[101 103 142 110 145 114  92 148  75 189 149 180 162 149 137 163 146  73
 127 163 132  72 177 169 164 152  73 127 147  76 143 122  87 116 120 135
 155 101 168 150 111 143 152 163 157 100 163 136  96  92  66 132 143 151
 144 150 178 129] : leves
[ 98 152  90 130  75 169 101 154 148 155 152 124 147  92 151  76 109 116
 135 169 116 170 176 107 158 176 142  99 124 140 117 136 185 118 138 168
 167 128 144 158 151 168  73  81  68 147 157 155  85 145 148 110 139 181
  94 135 131 166] : ruz
[148  92 135 140 138 176 116  89 158 170 181 169 151 139 135 145 142 124
 107 116 128  75 124 154 166  98 118 169  85 151  73 148 110  68 167 155
 101 130 152  94  99  81 117 144 155 109 136 176 168 185 157 131 158 168
 147 147 152  76] : gufu
order: [166 131 135  94 181 139 110 148 145  85 155 157 147  68  81  73 168 151
 158 144 128 167 168 138 118 185 136 117 140 124  99 142 176 158 107 176
 170 116 169 135 116 109  76 151  92 147 124 152 155 148 154 101 169  75
 130  90 152  98] | ruz
order: [148 170 116 138  73 169  92 140 148 147 116 154 158 155 152  75 131 144
 151 151  85 167  98  76 168  94 136 101 185 117 110 157 166 124 158 147
 181 139 168  89 176 130 128 135 152 124 135 169 109  81  68  99 107 176
 155 145 142 118] | gufu
order: [144 142 148 152 116 170 155  81  85  76 155  75  94 168  99 158 118 167
  73 166 136 135 139 151 169 151 147  98 176 101  92 138 130 135 148 124
 154 181 117 131 168 107 169 128 152 157 110 176  90 185 140 124 109 145
  68 147 116 158] | ruz

[159 103  91  69] : Kodid
[ 69 104  91 159] : pavi
[104  91 160  69] : Manem
order: [ 91 159 104  69] | pavi
order: [ 69  91 104 159] | pavi

[215 183  47  71 188 157 148 157  97 151  94 200 148] = Zumik
[108 148 147 132 133 108 130 150 103 144 153  78 104] = Voguk
[200 157  71  94 183 148 215 188 157 147  97  47 151] = kuf
[122  70 139 151  92 137 120  79 178  95 105 170 159] = vafaz
[188 203  74  76 191 137 146 181  70 168 123 140 117] = Pumi
[161 208  95  89 187 122 145 189  60 176 144  99  98] = Rizu
order: [159 170 105  95 178  79 120 137  92 151 139  70 122] | vafaz
order: [ 47  71  94  97 148 148 151 157 157 183 188 200 215] | Zumik

[118 142 113 146 121 125 143 112 123 131 152 103 129 127 126  98 124 123
 124 117 131 149 120 123 114 112 137 126 145 139 124 137 150] : pono
[150 130 124 128 111 139 127 111 139 158 167 131 113 140 132  83 138 106
 133 117 113 173 157 125 121 131 176 135 136  96 143 128 126] : Zeron
[121 145 129 144 128 121 110 152 142 149 110 113 123 133 122 123 120 118
 144 105 123 117 123 104 156 144 152 125 127 113  97 134 106] : Palo
[ 90 142 123 159 126 129 140 109 113 113 146  93 135 139 108 127 117 130
 123 128 131 136 111 116 107  96 118 118 138 156 129 148 157] : Zomu
[106 144 113 152 123 125 144 110 117 123 152  96 134 128 121 104 121 127
 122 118 133 145 113 120 110 105 129 123 144 149 123 142 156] : tedub
[123 142 156 121 133 123 127 120 104 123  97 152 129 113 121 113 149 144
 121 123 128 106 117 110 105 152 110 144 144 145 118 125 134] : mel
[111 123 132 154 135 134 130 123 148 119 116 112 125 123 122 103  98 119
  98 156 126 156 143 118  93 122 147 121 111 118 120 143 128] : Panu
[125 126 136 140 114 146 117 106 132 144 166 124 119 156 110 108 138 114
 138 130 112 165 153 115 117 118 162 127 127 105 152 143 129] : pafef
[140 150 123 122 122 117 156 128 142 146 124 127  87 122 161 132  97  91
 107 123 114 129 140 131  95 122 152 139 141 126 134  81 124] : katu
[102 124 176 137 120 157 108 114 143 139 137 139  84 190 101 192 108  92
 130 164  85 133 177 106  89 104 156 126 103 101 185 111 104] : vutu
order: [ 83  96 106 111 111 113 113 117 121 124 125 126 127 128 128 130 131 131
 132 133 135 136 138 139 139 140 143 150 157 158 167 173 176] | Zeron
order: [106 134  97 113 127 125 152 144 156 104 123 117 123 105 144 118 120 123
 122 133 123 113 110 149 142 152 110 121 128 144 129 145 121] | Palo
order: [ 97 104 105 106 110 110 113 113 117 118 120 121 121 121 123 123 123 123
 125 127 128 129 133 134 142 144 144 144 145 149 152 152 156] | mel
order: [156 142 123 149 144 123 129 105 110 120 113 145 133 118 122 127 121 104
 121 128 134  96 152 123 117 110 144 125 123 152 113 144 106] | tedub
order: [117 123 120 144 113 156 128 121 145 105 127 113 110 149 123 152 123 110
 144 121 152 104 106 144 129 142 134 122 123  97 133 118 125] | Palo

[168 179 175 175  88 140  69 173 178 141  82 149  70 117 182 104 112 151
 118] -> kivaf
[175  88 112 174 118  69 151  70 179 104  82 141 182 117 149 178 140 168
 173] -> vaku
[155  52 108  79 162 169 161  78  92  64 146 169 175 161  80  89 160 152
  76] -> Zuzo
order: [ 88 112 174 118  69 151  70 179 104  82 141 182 117 149 178 140 168 173
 175] | vaku
order: [117 182 104 112 151 118 168 179 175 175  88 140  69 173 178 141  82 149
  70] | kivaf
order: [ 69  70  82  88 104 112 117 118 140 141 149 151 168 173 175 175 178 179
 182] | kivaf

[ 46 174 123 193] : genu
[187  89 199 156] : nekav
[126 128 122 131] : doter
[ 56 161 112 193] : Vef
[120 150 126 129] : pudun
[107 139 128 136] : fimo
[126 128 122 205] : niriv
[ 45 129 185 183] : deku
[ 58 161 120 190] : bef
order: [190  58 161 120] | bef
order: [ 46 193 174 123] | genu
order: [205 122 128 126] | niriv

[197  62  78  77  62  54]  komav
[ 55 200  86 111 178 191]  Zag
[143 151 110 100 161 162]  tefaz
[167  55 178 125  72  64]  voze
[152 180 106 160 166  75]  dazi
[173 185 110 129 110  89]  Suvu
[186  61 173 116 135  98]  zasi
[165 200  86 111 178 191]  mene
[ 88 112 115 196  59  58]  visep
[ 72 166  55 178  64 125]  tomef
order: [ 72  64 167  55 178 125] | voze
order: [ 55  64  72 125 167 178] | voze
order: [191  86 165 178 200 111] | mene

[ 57 134 127 157] -> taram
[157 134 127  56] -> lik
[157  56 126 134] -> vetem
order: [ 56 126 134 157] | vetem
order: [ 56 127 134 157] | lik
order: [ 57 127 134 157] | taram

